Each row below holds a small network's activations on one input, seen along a few directions.
In each table, some parts of the input vary, and every possible input appears once, in random order.
Descriptions start from the smaller parts, as in this example, which fits no table here: one of 5 places around a ring, together with either a single point or one of 11 places along a line or (one of 2 separate values, together with one of 6 places along a line).
Shared parts are said once, and a part with two or three values counts as separate values.
(in the rows, 128 means zero)

Other details of the inputs vary at random and push rows far along two fixed directions, the same in every table; ignore that.

Table:
row 1: [ 97 156 122 192 116  80 153 197  75 175  69 168]
row 2: [120 134 128 124 115 129 139 117 133 119 129 118]
row 3: [114 138 108 154 173 112  95 160 109 145 162 126]
row 4: [131 119 140 117 123 130 133 113 139 122 129 133]
row 5: [134  86 192 139 100  81 183 119 131 137  41 134]
row 6: [160  91 153 109 107 133 146 101 151 119  79 105]
row 7: [107 153 119 146 123 117 136 145 114 138 113 141]
row 8: [150 107 149  88 124 154 128  86 159 108 142 112]
row 9: [ 78 179  94 179 128 103 131 186  84 148 144 162]
row 10: [148  96 167 133  87 103 154 112 146 126  40 115]
row 11: [119 149  94 139 187 134  87 155 109 148 184 129]
row 12: [163 107 136  92 113 153 124  90 163 100 109 103]
row 13: [113 158  91 134 136 143 104 149 112 123 188 143]
row 14: [159 111 141  94 107 150 124  84 165 102 109 100]
row 15: [147 119 113 103 178 158  85 110 145 123 194  96]
row 16: [124 136 119 148 131 123 134 155 101 156 107 151]
row 17: [125 135 103 129 182 137  89 142 117 140 189 113]
row 18: [ 99 140 138 161 134  99 160 167  88 168  98 166]
row 19: [155  70 180 130 144  99 135 111 141 140  70  94]
row 20: [131 154  84 108 139 170  96 125 133 110 187 122]
row 21: [117 134 132 147 136 118 144 152 101 158 112 155]
row 22: [122 125 138 137 125 117 143 138 117 133 128 143]
row 23: [105 165  85 158 128 121 116 171 102 134 144 151]
row 24: [150 103 161 130  97 111 148 111 146 130  46 122]
row 25: [159 100 147  95 104 149 132  83 164 106 110  93]
row 26: [132 103 173 126 116 104 170 119 128 140  72 136]
row 27: [104 148 119 187 121  82 153 193  80 175  51 174]
row 28: [106 170  91 150 136 134 115 164  99 149 147 149]
row 29: [143 117 140  92 112 154 127  79 163  99 135  98]
row 30: [148  97 154  96 113 139 133  84 163  98 137 109]
row 31: [ 83 182  90 162 132 117 119 169 100 138 155 158]
row 32: [125 152  96 120 138 155 103 134 122 124 172 137]
row 33: [140 133 100 105 178 156  68 113 149 108 215  97]
row 34: [105 131 139 151 130 106 158 152 101 150 116 152]
row 35: [135 109 148  90 122 145 132  85 157  89 170 108]
row 36: [132 115 142 118 126 134 140 116 132 128 134 129]
row 37: [140 128 112 105 128 156 114 113 137 115 167 118]
row 38: [135 139 103 105 128 160  99 111 144 104 178 122]
row 39: [158  99 141  98 107 146 119  86 162  97 129 105]
row 40: [104 149 114 121 138 134 123 131 124 118 180 143]
row 41: [131 144  97 116 127 149 107 130 134 104 173 122]
row 42: [131  96 181 150  86  80 175 121 134 135  21 125]
Description of these inputs: one of 6 places around a ring, together with either a single point or one of 6 places along a line.
Changing only the place on the ring of 6 turns row 26 into row 40. The same change can be made to row 14. Which row results?
> row 24
Which other rows does row 33 become when the place on the ring of 6 takes its other values? List them by row number.
> row 3, row 11, row 15, row 17, row 19

Table:
row 43: [111 156 102 147 139 113 119 159 117 140 133 161]
row 44: [153 141 105 100 128 159  97 109 150 100 149 106]
row 45: [119 135 106 122 125 141 111 138 128 114 180 147]
row 46: [109 137 138 132 121 112 150 124 125 122 144 132]
row 47: [159 105 146 103 116 149 145 101 147 135  93 112]
row 48: [110 131 127 134 120 124 132 147 109 129 143 159]
row 49: [107 148  95 127 128 133 102 130 139 103 191 127]
row 50: [110 140 122 166 162 104  99 167  97 163 156 139]
row 51: [ 87 170 112 141 140 117 132 148 113 132 169 146]
row 52: [140 119 130 137 105 111 135 131 123 129  92 123]
row 53: [145 121 119 125 108 132 117 121 139 108 130 114]
row 54: [121 147 117 141 132 127 119 146 123 125 121 147]
row 55: [145  96 139 119 159 127 117 124 129 117 158  97]
row 56: [116 143 141 136 134 108 153 137 116 142 103 151]
row 57: [147  98 133 111 163 129 121 135 121 136 154 108]
row 58: [133 124 127 122 112 141 116 118 151  89 164 125]
row 59: [102 139 145 141 125 107 156 132 118 142 101 136]
row 60: [139 144  92 118 132 156 101 137 124 126 152 132]
row 61: [120 132 117 150 112 106 134 142 113 139  91 127]
row 62: [121 131 128 159 162 118 101 165  94 169 144 143]
row 63: [125 123 134 131 125 115 141 142 118 144 105 159]
row 64: [129 115 163 128 120 110 163 120 126 143  65 140]
row 65: [106 133 140 141 120  98 140 137 124 134  94 137]
row 66: [119 144 121  98 124 152 121 102 149  87 219 125]
row 67: [115 129 128 148 112 112 130 140 127 119 118 132]
row 68: [141 114 133 113 112 147 120 118 143 101 148 130]
row 69: [107 160 102 133 130 138  99 139 136 104 173 125]
row 70: [131 134 122 152 109 108 133 154 114 133 106 138]
row 71: [120 143 105 102 129 146  95 104 161  89 191 108]
row 72: [108 142 115 168 172  96  97 154 101 155 149 140]
row 73: [108 132 131 136 121 122 144 123 120 139 122 127]
row 74: [110 143 131 148 126 116 145 140 115 149  92 129]
row 75: [148 108 147  97 109 149 137  79 160 105 125  92]
row 76: [146 124 119 130 121 131 128 139 126 138 103 136]
row 77: [116 125 116 149 181 105 117 148 107 128 160 122]
row 78: [193  24 194  87 149 126 146  68 167 119  63  91]
row 79: [116 120 155 141 119 107 161 119 124 149  64 125]
row 80: [125 121 155 120 117 123 157 125 116 127 132 146]
row 81: [145 138 112 120 126 139 110 126 140 118 121 119]
row 82: [148  97 160 103 112 142 154  90 140 123 103 123]
row 83: [128 134 120 100 123 160 121  96 147  99 188 116]
row 84: [136 106 138 118 107 127 126 108 154  96 141 121]
row 85: [113 146 129 150 123 119 142 145 119 148  91 123]
row 86: [152 100 159 120 105 133 157 116 130 140  77 122]
row 87: [140 122 129 143 110 119 136 151 106 144  90 140]
row 88: [135 126 131 110 131 150 138 114 130 137 124 135]
row 89: [155  97 155  96 104 151 140  79 161 101 123  99]
row 90: [108 144 107 123 123 135 111 128 134  97 198 143]
row 91: [112 145 127 127 137 129 142 143 111 141 144 159]
row 92: [142 134 117 130 124 128 126 129 126 133  89 124]
row 93: [125 132 132 139 169 122  96 142 119 162 142 124]
row 94: [138 123 117 125 111 130 118 114 143 111 122 103]
row 95: [127 156 105 122 139 157 118 130 128 131 142 123]
row 96: [142 136 113 104 119 154  97 103 158  92 147  87]
row 97: [151 107 135 113 101 129 122  98 160 100 114  94]
row 98: [135 131 123 127 132 141 141 131 119 149 115 140]
row 99: [118 132 137 149 166 112 100 140 122 154 139 111]
row 100: [159  88 162 104 106 141 155  90 145 125  89 114]
row 101: [104 136 138 146 117 110 155 143 109 134 129 154]
row 102: [152 105 139 130 103 124 138 131 127 129  88 129]
row 103: [131 111 131 116 174 127 114 123 140 120 155  85]
row 104: [129 127 128 144 125 119 136 150 119 141 100 156]
row 105: [158 105 131 121 167 139  97 105 145 138 153 123]
row 106: [135 118 147 150 106 102 141 137 131 136  54 117]
row 107: [124 140 131 143 133 124 145 140 113 152  83 141]
row 108: [122 131 133 136 115 123 142 130 127 140 102 115]
row 109: [111 126 133 131 114 111 132 122 130 113 132 131]
row 110: [ 91 151 121 140 127 120 139 138 111 133 153 142]
row 111: [149 130 105 110 127 155 111 119 134 124 133 122]
row 112: [102 146 103 151 190 118 111 182  94 165 162 135]
row 113: [130 146 113  98 142 163 117  99 144 114 164 120]
row 114: [117 133 135 132 131 123 153 140 109 152 114 159]
row 115: [119 147 116 143 119 133 135 146 114 135 138 132]
row 116: [126 131 123 109 129 139 116 114 146 112 140 133]
row 117: [131 125 120 126 129 126 125 138 129 133 128 149]
row 118: [115 132 136 126 124 132 147 133 110 133 145 153]
row 119: [150 119 115 110 113 152 115 115 133 115 135 117]
row 120: [122 137 123 148 114 111 130 143 118 139  80 120]
Changing only one part turns row 109 into row 63. The same change can be made to row 67. Which row results?
> row 104
Changing only one part turns row 91 into row 66. The same change can be made to row 47. Which row results?
> row 115
Describe the family of inputs behind these rows.
> one of 6 places around a ring, together with either one of 2 separate values or one of 11 places around a ring
List by row number the other rows that have the place on the ring of 6 in common with row 103.
> row 51, row 59, row 65, row 69, row 71, row 74, row 79, row 85, row 96, row 99, row 106, row 120
Which other rows does row 83 become when the place on the ring of 6 takes its other values? List them by row number.
> row 73, row 79, row 82, row 88, row 113
Which other rows does row 55 become when the choice among 2 separate values takes its other values? List them by row number.
> row 50
Start at row 92 and move only the place on the ring of 6, one step at a time. The first step leads to row 111. Which rows follow, in order?
> row 119, row 52, row 61, row 120
Which other rows does row 62 become when the choice among 2 separate values takes its other values? List them by row number.
> row 57
